A small network was shown many inputs. Here are its activations along a few directions, one row for each input.
In each table, some parts of the input vary, and every possible input appears once, in random order.
Descriptions start from the smaller parts, as in this example, which fits no table here: values(3) and (point or line(9) or (ring(5) and line(6))).
Shared parts are said once, and a part with two or three values counts as separate values.

Other details of the inputs shift rows strongly along two fixed directions, in all tables alike. That doesn't count.

Rows:
row 1: [-10  -8 -10 -14  -9   5 -19  23   9  12 -18  40]
row 2: [-19 -21  11 -16   0   9 -17  -2   3  15 -42  22]
row 3: [  1   8  15   3  -2 -13  15  -7  -5  -4  25 -43]
row 4: [  1   0   6 -20 -23  31  15  18   1  19  -1  -8]
row 5: [ 14  12   2 -22  -9  31  18  26   6  20   4  -9]
row 6: [ 15  16  15  12   6  -1   8   1   4 -18  36 -24]
row 7: [ -4  16   7  -5  -6 -10  13 -12  -1  -6  33 -25]
row 8: [-13   5   3   7  21 -17 -22 -41   2 -14 -14  10]
row 9: [-19  -3  -6  -9  -6   0  -3  25   8  11 -32  33]
row 10: [-14   8  16   2  19 -27 -20 -22   1  -8  -5   7]
row 11: [-19  -6  12   6  15 -19 -18 -41  -4 -11  -9  12]
row 12: [  4  10  -3  18 -13 -10  24 -11 -18  -2  25 -29]
row 13: [ 18  -1  -5  21 -12  -5  10  -9 -11  -7  36 -22]
row 14: [ -9   5   7   4  31 -22 -18 -36   4 -10  -8  16]
row 15: [  8  25   1   3  -7  -2  10 -21   0  -3  24 -25]
row 16: [ 17  11   5  15   3   4   6 -15   7 -16  22 -25]
row 17: [-13 -11   2 -15   6  11 -21  -2   9  13 -47  20]
row 18: [ 17  10  -2  23   5  -7  11   7  -7 -19  36 -19]
row 19: [-18   9  18   6  12 -38 -16 -25  11  -7 -10  11]
row 20: [  9  -2  -3  -8  -1  24   7  42 -19  12  -3 -16]
row 21: [  8  12  -1  21  13  -5   8   3 -17 -20  28 -14]
row 22: [ 22 -18  -6 -38 -18 -11  -3  12  -8 -11 -47  35]
row 23: [ 14  19   0   3  -8   0  -2 -21   3  -2  30 -24]
row 24: [ 28   9  -9  19   4  -7  10  -4  -4  -5  37 -19]
row 25: [ 12   5 -15 -13  -9  23  18  30  -3  19   0   2]
row 26: [ 10   3 -11  -7  -8  21  23  32  -2  19  -8  -4]
row 27: [  6  14   2  17   2 -20  10   2 -14  -4  20 -26]
row 28: [ 13  18   9  11  -2  -5  12 -16  -4  -1  15 -44]
row 29: [ 17   2  10 -14 -10  30   2  38  11   9  11  -9]
row 30: [ -7  -1  -7  14  24 -34 -15 -30  -6  -4 -10  17]
row 31: [ 16  11 -11  25   8   5  12  -9 -17 -17  23 -27]
row 32: [-18 -28 -10  -4  -1   2 -10  19  14  -3 -27  37]
row 33: [-26   1 -10   5   1 -39  -8 -26   2 -10   4  22]
row 34: [-14  -6 -16  -5 -10   8  -2  11   9  14 -41  27]
row 35: [  5 -10  11  -9  -6  40  12  22  -5   6  -6  -9]
row 36: [ 15   0   6 -11   9  38  12  27   3   7  -5  -5]
row 37: [-12 -21 -11 -11 -19  10 -14   9   4  17 -22  36]
row 38: [ 10 -14  10  -7 -13  36  11  23   7   6  -2  -8]
row 39: [  6   9  -9 -12 -16  23  15  41  -7  13   8  -4]
row 40: [ -2  -3 -14  21   4 -28 -21 -32  11 -12  -2  22]
row 41: [ 42  12  15 -25 -12 -22  13 -17 -15 -28   9 -22]
row 42: [  3  15  14   8 -12  -5  22 -17  -6   0  25 -34]
row 43: [  3   7  12   7   9   2  13  -6  -8 -19  32 -32]
row 44: [ 23  13   7   8   6  -4   4 -11   9  -4  33 -18]
row 45: [-18 -18  13 -14 -10   7  -7   5  10  19 -42  17]
row 46: [ -4   4 -13  10   9 -33 -18 -30   7  -2   7  30]
row 47: [ -6  -6   0 -22  -1   8 -20   3  24  18 -23  39]
row 48: [-22 -19   9 -23   4   8 -15  12   6  11 -35  16]
row 49: [  0   0  -6  10  11  -8   7  -5 -24 -14  26 -27]
row 50: [ -9   5   4  12  17 -10 -14 -33   8 -18  -9  12]
row 51: [ 24  -7 -11   1   0  31  17  37   2   7   3  -4]
row 52: [-19 -10  -6  15  15 -24  -8 -18  -5 -22   1  17]
row 53: [ 16   3   9 -14  -3  25  17  28   4  22  -9 -22]
row 54: [-19 -23   7 -14   1   8 -13  12  26  -2 -27  32]
row 55: [-16  -5 -11   5  -2 -32 -16 -21   2  -8  12  19]
row 56: [-12  -1   8   1  -7 -20 -18 -37   9  -1   7  16]
row 57: [-23   2  11 -17  -3   0  -9  13  21  11 -34  33]
row 58: [  8   4  11 -18   6  36   4  35  -8   6   1 -17]
row 59: [-16  -1   1 -15  -9  13  -5   4  20  15 -42  21]
row 60: [ 14 -18  -6   4 -16  33  17  32  -6   5   2  -8]
row 61: [-26 -15 -10 -12 -10  -1   1  20   7  11 -32  27]
row 62: [ -2   1   8  12  21 -24 -13 -30  23 -15  -2  24]
row 63: [ 17   1   7 -17   6  32  10  26  -5  20  -6 -21]
row 64: [  2  -5   3 -26 -18  27   2  28   7  15  10  -9]
row 65: [-24  -9  -3  13   6 -44  -9 -24  -1  -8  -9  10]
row 66: [-12   0   5 -18   1   8   0   9  22  19 -36  28]
row 67: [  1  -8   7 -21   1  35   9  30  -9   6   1 -23]
row 68: [ -1   3   2  10   3 -17 -21 -33  20 -10  -1  13]
row 69: [-13   8  15   9  21 -18 -15 -18   7 -20   0  18]
row 70: [ -1 -16  -7 -12  -5  21   8  35 -17  12  -7 -16]
row 71: [ 15  11  -4  17   7 -18  16  -7 -11   2  17 -26]
row 72: [  8 -15  -4  -5 -12  29  12  27 -24  17  -7 -20]
row 73: [-11 -12  -8  13   2 -31 -14 -17   7 -14   9  18]
row 74: [-30 -10   7 -21  -7   0  -5   9  20  10 -34  26]
row 75: [ 16   9  -9  14  21  -4   8  -9 -21  -8  23 -21]
row 76: [-20   0  -8  12  -5 -33  -7 -35  -3  -5   0  25]
row 77: [-16 -25  -8  -7   1  16 -11   9 -10   9 -36  27]
row 78: [ -6 -11 -20 -10 -13  12 -19   9  10  15 -27  34]
row 79: [ 12   9 -10  18   6  -7   4 -14 -22  -5  14 -32]
row 80: [ 18  -3  -7  -3 -12  25   5  44   0   8  11  -4]
row 81: [ 11  -6 -16  -5   0  37   5  25 -16   8 -13 -12]
row 82: [ 12  21 -15  13  -9  -5  15 -13 -12  -4  29 -26]
row 83: [-20  19  10  -2   6 -32 -15 -27  14  -9   4  23]
row 84: [ 13  -3 -11  -1 -14  25  15  29  -9  18 -14 -24]
row 85: [-16   2  -3  13  24 -30 -21 -21 -10 -17  -4  21]
row 86: [ 11   5   9   5  -4  -5   6  -6   4 -11  40 -30]
row 87: [-10  -8  11  10  -1 -24 -19 -38  16  -9   2  20]
row 88: [-13  12  10  -1   5 -30 -27 -27  15  -8  10  24]
row 89: [ 17   9  -7  21  18  -3  14  -6 -14 -13  24 -14]
row 90: [  7  -1  -3  23   2   0  13 -11 -22 -15  23 -18]
row 91: [  4 -15  -3  -2 -19  20  16  27 -13  20 -14 -15]
row 92: [ 22   7 -12  26   1   1  11  -7  -6 -17  27 -26]
Description of these inputs: values(2) and (point or (ring(5) and ring(9))).
- Changing only the values(2) part turns row 84 into row 28. The same change can be made to row 37. Which row results? => row 56
- Changing only the values(2) part turns row 67 into row 49. The same change can be made to row 74. Which row results? => row 61
- Start at row 10 and move only the ring(5) part, one step at a time. The first step leads to row 48. Which rows follow, in order? => row 2, row 17, row 63
- Which other rows does row 53 become when the ring(9) part takes its other values? List them by row number. => row 5, row 14, row 36, row 44, row 47, row 62, row 63, row 66
- Which other rows does row 72 become when the ring(9) part takes its other values? List them by row number. => row 12, row 13, row 37, row 60, row 76, row 77, row 90, row 91
- Which other rows does row 58 become when the values(2) part takes its other values? List them by row number. => row 85

Rows:
row 93: [ 5  6 -1  3 -6 -8  4 -9  6  0 11 -2]
row 94: [ 2  3  5  4  3 -5  0 -3  5 -9 13 -4]
row 95: [  5  -5  -6  13   5  -4   4  -6 -11  -9   8  -3]
row 96: [ 15 -11 -10  -4 -10  41  20  38 -13  13   1 -17]
row 97: [  4   7   3   3   2  -8  -3 -13   6 -10  10   5]
row 98: [-16 -10  -3  -9  -1  -6 -18  -7  23   6 -32  46]
row 99: [ 18   0   1 -17 -11  35   8  34   1  10   3  -7]
row 100: [ 3  7  3  5  0  0 -4 -6  6 -3 14 -5]
row 101: [ 9  7  1  0 -2 -5  3 -7  5 -5 11 -1]
row 102: [ -3   5   8   6   7  -6  -3 -16   2  -7   1  -7]
row 103: [  4   5   1  -1  -5 -12   0  -4   1  -3  12  -2]
row 104: [ 5  8  1  4 -2  0  1 -8  6 -4 13 -1]
row 105: [  1   4   9   2   9  -9  -7 -14  -1  -9   2  -6]
row 106: [ 15   0   1 -12 -13  41  13  38   4  12   5 -15]
row 107: [-2  5  2  1 -1 -8  4 -2 -1 -6 14 -2]
row 108: [ 12  -3   3 -19 -12  27  13  32  -7  15  -8 -17]
row 109: [ -6   7  -1   4  -4 -14   0 -11   3  -3  10   3]
row 110: [  7   5   1   0   0 -11  -4 -11   6  -5   9   6]
row 111: [  7   6   7  -1   5  -1  -1 -10  -4  -6   4  -9]
row 112: [  0   2   5   3   5 -10  -6  -6   6  -8  11   2]
row 113: [  2  -2  -8  13   2 -17  -3  -5  -8  -9   5   0]
row 114: [-4  2  3  7  2 -7 -6 -9  9 -3 11  1]
row 115: [ 10  -1   3 -18 -13  34  19  37 -11  13  -5 -22]
row 116: [  3  -3 -10   9   9 -12  -4 -11 -11 -11   7   1]
row 117: [ -6   0   8   3  10 -10   0 -11  -2  -7   2  -6]
row 118: [  0   3   3   3   1 -11   2 -17   1  -1  -1  -5]
row 119: [ 18   0   2 -15 -12  40  13  41   2   9   5 -16]
row 120: [ -1   6   6   5   5  -4  -5 -19   0  -3   2  -5]
row 121: [  0   5   1   1  -4 -16   0  -9   4  -6   7   4]
row 122: [ 14   1  -1 -13 -14  38   8  31   4  15   3  -8]
row 123: [  4   4   5   0   6 -12  -3 -17  -2  -5   1  -3]
row 124: [ -6   6  -1   4  -5 -12  -3 -10   2   0  10   3]
row 125: [ -5   5   4   3   0 -14   1 -16  -1  -2   0  -6]
row 126: [ -3   5   7   6   7  -5  -6 -16   1  -4   2  -8]
row 127: [  5  -3  -5  14   3 -10   2  -3 -13  -7   9  -3]
row 128: [ -8   6   3   3   1 -12  -2 -15  -5   0   2  -7]
row 129: [  9  -4   1 -11 -11  35  11  36   6  12   3 -11]
row 130: [  7   3   5  -2   1  -8   2  -9  -4  -2   4 -11]
row 131: [  6  -2   3 -16 -11  38  19  37  -9  17  -2 -24]
row 132: [  3  -1 -12  11   4  -2   0  -8 -10  -4  10  -5]
row 133: [ 14  -7 -13  -9 -10  30  13  38 -11   7  -5 -11]
row 134: [-16 -24 -14 -13   3   9 -16  13   6   5 -46  47]
row 135: [ -5   5   5   0   4 -16  -2 -13  -8  -5   2  -5]
row 136: [  0  -2  -6  17   1  -7   5  -6 -10  -5   8  -3]
row 137: [ -6   1   6   5   6  -3   1  -9  -3   0   6 -13]
row 138: [  5  12  -3  12  15 -10   4  -4  -5  -6   8  -4]
row 139: [-5  6  1  4 -2 -6  4 -4  1 -2 14 -3]
row 140: [  2   5   5  -1  -1  -9   5  -8  -5  -4   2 -11]
row 141: [-4  3  2  5  2 -5  2 -4  5 -3 15 -3]
row 142: [ -8   4   0   4  -1 -10  -3  -9   2  -1  11   3]
row 143: [ 6  6  5  2  2 -3 -4 -3  3 -8 14 -3]
row 144: [ -1  -2 -11  11   6  -7   0 -12  -8  -8   5   1]
row 145: [  7   6   5  -1   3  -4   4 -11  -2  -4   3 -10]
row 146: [ -4   2   4   5   5 -13  -1  -8   4  -9  12   3]
row 147: [ -7   4   5   3   2  -4   2  -9  -7   1   6 -12]
row 148: [ -4   4   7   0   4  -7   5  -7  -8  -5   5 -11]
row 149: [  1   1   9   2   9  -5  -2  -6  -3  -6   5 -12]
row 150: [  3   7   6   3   3   1   2 -13  -1  -4   4 -10]
row 151: [  4   6   3   2   1  -2   1 -13  -1   2   4 -11]
row 152: [ -2   0   8   1   9  -7   0  -6  -5  -4   6 -11]
row 153: [-4  2  2  6  1 -5 -1 -5  4 -1 15 -4]
row 154: [ -6   2   7   7   8  -7  -5 -15   2  -3   3  -9]
row 155: [-26 -16   0 -19  -4   7 -14  11  11  15 -49  38]
row 156: [  5   5   1   2  -2 -15   0 -12   6  -6   9   4]
row 157: [-14 -28 -10 -10   3  10 -17  15   5   9 -45  47]
row 158: [-27 -21   4 -15   5   7 -21   5  20  10 -51  42]
row 159: [-20 -12   0 -13   1  -6 -17   6  12   5 -26  40]
row 160: [ -2   1 -12  13   2 -13  -1 -11  -6  -9   5  -1]
row 161: [  6   7   7   1   5   0   2 -10  -3  -7   3 -10]
row 162: [ 1  0 -9 16 -2 -9  4 -3 -7 -6  8 -7]
row 163: [  6   4   5   0   1  -8   5 -10  -3  -3   2 -11]
row 164: [ -3   1   9   4   9  -8  -2 -11   1  -9   1  -7]
row 165: [ 23  -2  -2 -18 -17  33  16  39   0  16   6 -15]
row 166: [ -2  -1 -10  16  -1 -13  -2  -8  -5  -4   5  -1]
row 167: [  8  -2   1 -15 -14  29  13  27  -5  19  -7 -19]
row 168: [ 10  -1  -1 -17 -15  26  11  36  -4  12   4  -8]
row 169: [  4   6   4   2   1  -3   4 -13   0  -1   3 -10]
row 170: [-24 -17  -5 -17  -8  -1 -22   7  23  16 -45  53]
row 171: [  0   4   3   4   1 -11  -1 -19   1   1   1  -7]
row 172: [ -1  -5  -8  16   5  -8  -2 -15  -8  -4   6   1]
row 173: [-23 -23 -17  -9  -1   3 -23   9  11  10 -49  50]
row 174: [ 2 12 -5 14 13 -7  4 -5 -3 -2  8 -5]
row 175: [  3   6  -1   4  -2  -9  -4 -15   8  -1  10   4]
row 176: [  6   1 -11   8   3 -10   0  -2 -12  -9   9  -6]
row 177: [  3   5   9   2   7  -2   0  -8  -2  -9   3 -12]
row 178: [  9  -3   4 -19  -9  35  16  39 -12  14  -2 -22]
row 179: [ 19   3  -6  -9   1  35  16  45  -9  15   0 -15]
row 180: [ 10 -10  -9   0 -12  31  13  34 -12  15  -2 -10]
row 181: [ -9   0   7   5   8  -8   0 -12   0  -3   2  -6]
row 182: [-25 -22   0 -18   3   0 -24  12  21   9 -42  54]
row 183: [ -3   5  -1   3  -6 -14   0 -11   6  -2   7   3]
row 184: [ 3 12 -6 14 13 -6  1 -6 -3  1  9 -6]
row 185: [-21 -23 -12  -7  -2  -3 -19  13  11   5 -50  50]
row 186: [-19 -20  -7   2   4 -11 -16  -1   4  -1 -37  44]
row 187: [ -4   7   1   2  -2 -16   0  -9   1  -7  10   4]
row 188: [  2   5  -1   5  -4 -13  -3 -15   8   0  10   2]
- Changing only one part turns row 112 into row 94. The same change can be made to row 111. Which row results? => row 161
- Changing only one part turns row 122 into row 104. The same change can be made to row 114. Which row results? => row 129
- Changing only one part turns row 115 into row 155. The same change can be made to row 121. Which row results? => row 183
- What do these inputs look like to the network? => line(4) and (point or ring(5) or (values(2) and ring(9)))
- Which other rows does row 107 become when the values(2) part takes its other values? List them by row number. => row 148
- Start at row 111 and move only the ring(9) part, one step at a time. The first step leads to row 123. Which rows follow, in order? => row 130, row 108, row 135, row 178, row 152, row 149, row 105
- Start at row 180 and move only the ring(5) part, one step at a time. The first step leads to row 166. Which rows follow, in order? => row 173, row 132, row 172
- Start at row 185 and move only the ring(5) part, one step at a time. The first step leads to row 133. Which rows follow, in order? => row 134, row 95, row 186
- Which other rows does row 152 become when the values(2) part takes its other values? List them by row number. => row 182
